These are the activations of a small network on made-up records, seen along a few directions, one row for each record.
Here are examples, each followed by its value of one field, Dakef.
Other fields move the rows too, some of them a lot.
(in the rows, 500 means zero)
Random noise pushes rows far along 11 fixed directions. That doesn't count. These rows show it; they differ only by the noise:
[506 494 560 271 361 357 348 401 568 374 430 664 278 494 299 368 305 449
 430 574 355 467 597]
[629 509 521 314 539 310 325 464 614 312 611 650 399 599 570 329 434 383
 481 479 465 556 579]
[634 476 524 500 507 487 623 552 513 393 416 466 421 627 603 417 506 274
 371 440 596 421 613]
[385 523 760 253 641 459 549 419 431 490 530 788 566 538 473 730 494 773
 678 731 510 655 489]
[674 701 744 327 458 540 683 462 414 508 376 585 446 437 532 842 662 513
 639 779 553 494 466]
[477 607 552 510 270 349 518 376 613 623 446 363 565 497 587 936 610 404
 502 723 565 528 362]
[834 671 564 313 234 396 492 300 434 513 575 797 375 595 568 520 329 347
 741 315 261 539 497]
[381 400 298 609 597 556 643 370 463 596 459 427 749 473 605 617 346 549
 541 240 628 367 336]
[463 514 394 369 732 563 738 277 432 520 290 635 573 333 278 477 316 615
 451 306 560 248 392]
[216 568 536 274 699 659 609 445 269 630 491 799 526 497 571 666 383 572
 559 521 526 543 510]
[440 442 543 475 269 453 433 525 460 496 492 577 357 630 561 550 346 385
 470 489 418 559 612]
[354 577 401 390 391 749 457 571 220 621 485 627 351 430 661 627 310 397
 602 463 422 462 531]
[520 502 241 552 627 496 430 738 405 642 619 598 209 621 506 417 369 454
 273 355 421 511 532]

[495 696 251 367 426 487 247 434 588 512 525 364 449 246 613 523 543 226
 418 575 496 379 381]
m9
[529 525 663 444 479 587 525 642 417 327 334 497 310 400 425 558 570 542
 467 690 547 466 636]
m5
[683 435 547 626 204 620 540 623 377 614 615 437 525 745 791 505 464 333
 696 483 372 596 539]
m9
[246 478 542 407 556 633 455 439 410 541 536 560 700 394 642 623 513 598
 676 591 533 592 449]
m8
[870 584 384 519 448 549 577 434 529 499 444 352 545 386 485 455 531 493
 676 467 452 297 323]
m3
[482 348 369 593 885 481 783 566 555 554 356 428 496 601 187 345 433 686
 199 456 637 297 448]
m16
[248 327 248 430 579 656 426 281 505 620 419 414 700 258 166 212 202 748
 603 453 352 241 276]
m6
[316 555 360 411 400 266 224 447 741 471 587 385 414 617 629 473 485 116
 239 593 553 522 564]
m16
[471 568 410 443 543 593 625 544 291 699 467 741 266 553 385 494 316 487
 365 352 354 461 543]
m15
[531 522 540 254 628 616 442 452 474 442 596 537 580 641 582 146 456 345
 730 646 438 473 530]
m5
[496 342 604 578 453 541 928 182 401 716 365 628 838 617 238 585 261 843
 766 297 422 425 329]
m4
[499 578 726 401 442 710 501 574 403 428 568 475 575 532 748 475 679 356
 769 742 538 615 600]
m1
[484 638 516 496 498 687 617 629 217 413 285 694 198 190 413 719 464 567
 368 301 549 405 629]
m14
[550 697 811 344 365 214 436 163 815 288 457 535 589 443 404 549 675 365
 518 633 585 572 540]
m14
[459 426 373 611 469 513 494 393 469 655 677 527 680 594 448 444 305 692
 734 304 391 526 347]
m11
[633 471 610 586 590 340 754 282 651 410 418 479 701 587 350 482 557 575
 500 333 612 439 468]
m13
[699 575 595 554 439 461 587 550 502 543 508 520 444 587 536 624 597 486
 481 513 494 564 478]
m10
[505 365 368 590 759 536 297 757 558 372 727 396 485 549 542 171 537 624
 495 504 536 556 524]
m1
[513 422 488 546 555 526 387 664 361 469 589 672 446 407 568 639 453 836
 632 431 442 648 489]
m3
[390 481 457 553 316 476 609 445 461 714 402 550 417 597 427 608 412 390
 337 427 402 512 550]
m2
[732 528 548 582 693 376 555 612 529 526 634 554 527 519 466 634 664 760
 544 507 526 617 384]
m10
[515 559 666 534 437 542 651 498 492 545 508 450 587 655 612 586 678 393
 568 646 559 583 536]
m13
[462 505 367 709 438 481 697 449 433 681 418 547 591 473 674 748 560 353
 269 139 546 532 465]
m12
[391 491 577 450 148 556 396 555 354 676 450 656 216 503 242 593 299 594
 509 610 167 586 586]
m12
[510 632 371 279 599 447 362 396 497 645 646 693 474 521 438 382 379 517
 600 558 344 518 386]
m4
[438 507 460 564 232 586 543 352 467 627 459 395 527 581 371 464 282 421
 666 454 399 374 457]
m7
[631 786 514 422 633 233 546 374 581 695 625 665 489 556 438 812 665 561
 483 598 497 633 319]
m7
[581 238 380 609 598 402 468 389 707 482 628 319 810 665 494 185 412 595
 620 382 490 457 384]
m2
[597 698 276 532 323 655 445 494 389 621 469 409 415 267 654 601 522 222
 527 353 434 392 399]
m8
[382 462 462 448 544 644 245 816 382 323 583 568 167 481 494 215 414 462
 390 554 460 534 746]
m11
[484 641 487 423 470 544 524 545 373 621 533 626 353 525 556 631 488 410
 465 513 442 539 523]
m15
[398 449 336 330 656 555 361 407 555 588 669 497 668 590 604 184 409 379
 572 565 406 492 411]
m6

Here are new rows. What is Dakef for each?
[425 595 590 195 364 634 249 436 441 357 541 594 539 340 789 419 549 229
 681 649 428 568 591]
m12
[242 387 336 393 504 531 389 369 585 500 395 418 567 391 361 245 349 367
 331 495 449 359 487]
m12
[371 496 688 537 442 407 662 498 516 630 417 523 504 622 489 835 636 539
 383 677 559 625 539]
m2
[615 353 539 837 497 570 727 727 413 489 603 456 528 853 756 379 574 371
 440 198 586 625 678]
m1
[457 500 419 573 330 374 433 415 552 820 624 465 599 534 399 775 440 714
 600 634 321 606 257]
m9
[683 539 467 469 667 254 528 353 611 361 506 690 583 381 536 584 545 575
 367 233 571 528 442]
m9
[569 543 634 593 392 676 586 667 229 654 718 663 484 720 697 644 483 624
 832 469 393 716 544]
m11
[140 280 567 655 428 534 632 447 393 524 277 655 475 439 215 580 235 781
 300 217 505 505 597]
m10
[540 400 508 704 518 530 603 505 503 458 512 434 656 556 574 479 535 569
 582 300 590 521 520]
m13
[390 322 292 688 338 308 279 575 675 576 654 294 487 714 568 503 358 431
 375 451 481 551 471]
m16
[368 349 507 623 232 464 505 360 517 674 594 460 734 703 620 563 335 462
 651 391 399 606 476]
m9
[545 488 556 641 635 473 620 773 400 491 554 638 312 664 559 573 604 542
 268 396 582 658 667]
m11
[712 428 614 442 324 438 678 334 594 459 351 475 467 691 315 225 393 307
 496 463 387 368 594]
m2
[393 462 557 756 400 600 898 517 283 853 361 505 544 667 355 855 418 692
 522 447 496 501 423]
m7
[185 396 497 477 632 498 496 364 534 672 613 589 683 591 265 364 375 741
 585 526 407 587 440]
m1
[554 590 499 455 601 556 451 505 508 404 599 441 606 453 656 485 608 468
 649 559 613 494 460]
m11
